Each row below holds a small network's activations on one record, seen along a few directions.
Records have a field called Pazu. Each example row is followed by its value.
The word none means that the record has no Pazu.
The largest differences between rows may come from other fields.
Random noise pushes rows far along 9 fixed directions. That doesn't count. These rows show it; they differ only by the noise:
[-294   15   68  298 -683  399  174  183  203 -428  214  385   -9 -167
 -518 -468 -399  251 -630  320  -63  -81  394  284]
[ -86  162  -45  271   73 -181  -72  119 -174  -13 -201  289  492 -440
  -45  199  -94  -47 -361   54  153  193  295  303]
[ -38  -69  -52  -37  516   38  -76 -756 -241 -214 -619   74  770 -195
 -725  502 -435   41 -397 -378   -3  436   34  176]
[ 128   83    3  -25   97  -80 -406 -219  -15  -27  141  107  244   81
  352 -112 -395 -118 -298   75  155  369 -200  339]
[-222 -203 -102  112 -120  177   26 -302  424  -52  350  -45 -219  354
 -173 -282  -35  212  193  301   13 -122   84  210]
[-102 -473  103 -311  350  -69  -23 -335  241  118   83 -397  -19  117
 -607  184 -455  283   97 -305 -732   95   69  -64]
[-191  -95 -130  139  174 -126  -33 -487  229 -251   28  174  439  -45
 -432   -8 -385  231 -230  144   37  227  238  514]
[ 177   99 -210   63  189  -91  394 -669  344 -840 -226  448    2  188
 -452 -131  -71  373  189  192  284 -412 -127  423]
[ 245  177  148  -61  275 -105 -257 -260 -142  418   59 -352 -256  -77
  386 -323 -223  -36   73 -245 -199  175 -297  -22]
[ -93 -111   69  103 -293 -240 -315  499   25   -2  537  337  134  122
  210 -209 -317  -26 -330  337   40  169  -11  165]
[ 220 -167  -71 -337  361  211  237 -233  485   70 -220 -505 -622  143
  207  391  407   67  779 -190 -424 -552   18  -61]

[ -13  -98  -28 -137 -475  460 -329  360  373 -318  291  214   52  255
  498  109 -234 -254 -414  343   99   73   61  301] | b7
[ 273  165   20 -129  271 -500  190  219 -236 -436 -426  388  382 -348
 -207  345 -112   35 -160 -189   22  -83  -41   15] | b5
[-142  -70   53   75 -177  536  -70  -95  -63   22 -149  -73  -58 -116
 -195   40 -182   20 -248  -68 -129   53    1 -152] | b3
[  58  118   49  109  118 -587   51  229   10  -21  260  109   27 -231
   42 -339 -212  219   22   75  -98  -10   58  160] | b6
[ -37 -145  -20  104  -52 -169  -83  372  -95 -112  180  333    6  175
  -22    4  -30   55  105  200  127 -134 -304 -285] | b8
[-228    2 -220  240  193  389 -165 -276   89  372 -215 -258   58 -117
  297  303  323 -136  266   82  214   54  105   16] | b2
[-298 -172  -57   82 -210  648  -88  175 -128  522  -72 -337 -215  306
  197  287  667 -341  334   30  270  -46    3 -537] | b5
[ 311  345  -25   27  483  126  161 -651  -56  -29 -578 -265 -182 -523
  109   -5  -78  165  170 -343 -166 -107 -102  145] | b3
[ -62   73  -63  171 -256  251  -67  163  331  163  368 -128 -519  166
  522 -404  192    1  301  348  108 -234  -51   18] | b6
[ -78  -79 -189  -19   82  274  -64 -620  392  -35   99 -164  -53  437
   83  -18  135  -31  237  175  231   23   15  313] | b9
[ -20 -304   97  -25  260 -238 -149 -152 -512  -51  -16  223  288  340
 -641   -5 -401  130  -31 -206   39  220 -669 -628] | b8
[-161  -51 -151  100  290 -342 -225 -242  300   72  164    5  460 -185
  105  142 -253   74 -121  184  -28  336  379  667] | b4
[ 185 -537  332 -677 -127   92 -375  169   74   40  618 -331 -455  853
  -44 -243 -604  -19   19 -234 -563  122 -707 -601] | b6
[  60  215  -64  298   14 -506  273  174   79 -157  198  325 -167  -24
   -7 -395  199  236  279  259  230 -404    3  122] | b7
[ 204  -26  131 -289  -16  -74  168  286   63   14  -49 -156 -289  -27
   60  177  186  -48  130 -208 -363 -226  112  -92] | b4
[  32   66 -109  142  118  175  175  -56   58 -165 -332   80  -92 -281
  -28  187  110  118  169    4  -11 -317  -24  -51] | b2
[ 515  279  124 -223  266 -707   32 -251 -176 -478   19  376   91   92
  -54 -360 -419  143 -164 -145   53   41 -463  223] | b4
[ 196  -52  -33 -231  448  116 -117 -259  -28  154 -374 -268  -76  -27
  220  506  111  -97  294 -295 -161  -52 -211 -152] | b3
[ 118  -50  133 -155   45 -314 -252  299 -316 -107  -31  301  383  -60
  -26  258 -308 -114 -412 -118  -56  285 -150  -47] | b1
[-340 -133  -99  169  -25  323   91 -571  132  -88  -86  -32  216   21
 -608  -12 -104  191 -147   49   25  175  299  220] | b1
[ -80 -353  -84 -136  226  463 -177 -518  120    1 -107 -247  -51  300
 -148  264 -178   54  196 -109 -118   56 -340 -233] | b2
[ 198  314  132  215  191 -887  456  632 -430  231 -126  160 -132 -538
  -81 -110  447  147  307 -180 -125 -397  154 -237] | none
[ 416  267 -139 -249  301 -114  405 -433  104 -666 -605  196  101  -66
  -54  330  243   12  159 -163  223 -293  -21  312] | none
[-124  -98 -149  200  219 -518   22  267  198  105  251  115    4 -118
  111   37  108  213  394  265  -25 -187   86   69] | b8
[   5  -14 -108   23  -46  334  259 -164  344  243  126 -410 -888  438
  276 -305  664   58  913  151  109 -593 -204 -350] | b5
[ 104  153  -55  197   34   22  348 -222  -31 -433 -238  320 -134   38
 -408 -205   60  243  142   37  209 -409 -210  -92] | b7
[-486 -267 -167  335 -193 -263   39  -46  130  137  564  189  202  503
 -363 -265  280  121  190  476  414   84  217  122] | none
[  27  -33 -105   61  624 -144   15 -825 -396  -17 -517   31  530  147
 -613  322   23   11  103 -343  301  245 -275 -120] | b9
[-395 -230 -124  297 -308  113 -190 -461   92   90  676  157  -93  879
 -229 -640   93  121  166  502  578  179 -283  -13] | b1
[  15  258   82  216 -185  226  298 -183   59  138   20 -225 -513 -145
  -98 -584  147  164  118  -51 -101 -272  121    0] | b9

Here are new rows. What is Pazu for each?
[-259 -257  120  109 -487  718  163  148 -163 -185  -50  134 -300  285
 -726 -157  -59  122 -108   -5  -60 -266 -260 -729] | b8
[ 196   86    7  -61  525 -923  267  108  137  -46  -66   33    5 -503
  -85  116  -39  361  298 -125 -451 -224  254  298] | b1
[ -45  348  110  474 -294  259  616   86 -557  -74 -407  225 -422 -209
 -686 -549  404  227  148 -126  284 -535 -197 -717] | b5
[-280 -472   15 -286   35  216 -139  108   83  318  -24 -354  253  198
 -263  642   79 -212  -25 -180 -312  246  305 -181] | none
[  65  172 -159  170  550 -783  387 -306  196  271   58 -181 -207  -44
    6 -155  565  255  811   30   70 -364  181  217] | b9
[-610 -423  -84  319  271 -395    0   94 -134  889  264 -317  219  132
 -496  282  565   53  495   29  -59  165  446 -280] | b4
[   2 -112 -110  -55  234   76  -29 -338  151   16  -41 -125    3  303
  -11  144  117  -31  289   -4  114  -49 -123   -4] | b7
[-164 -164   32   22  453 -853  137  235 -170  292  -34   -4  530 -324
 -519  417   43  119   41 -216 -308  142  436   30] | b9
[  10  341 -199  335   58    5 -296 -405  126   28  132  134   81 -101
  636 -346  -71  -16  -58  363  507  200  -91  538] | b3
[ 195   45   34 -160  329 -298 -218  127  -77  103  -83  -61  182 -127
  302  254 -158 -118   -7 -169 -109  148 -120   18] | b6
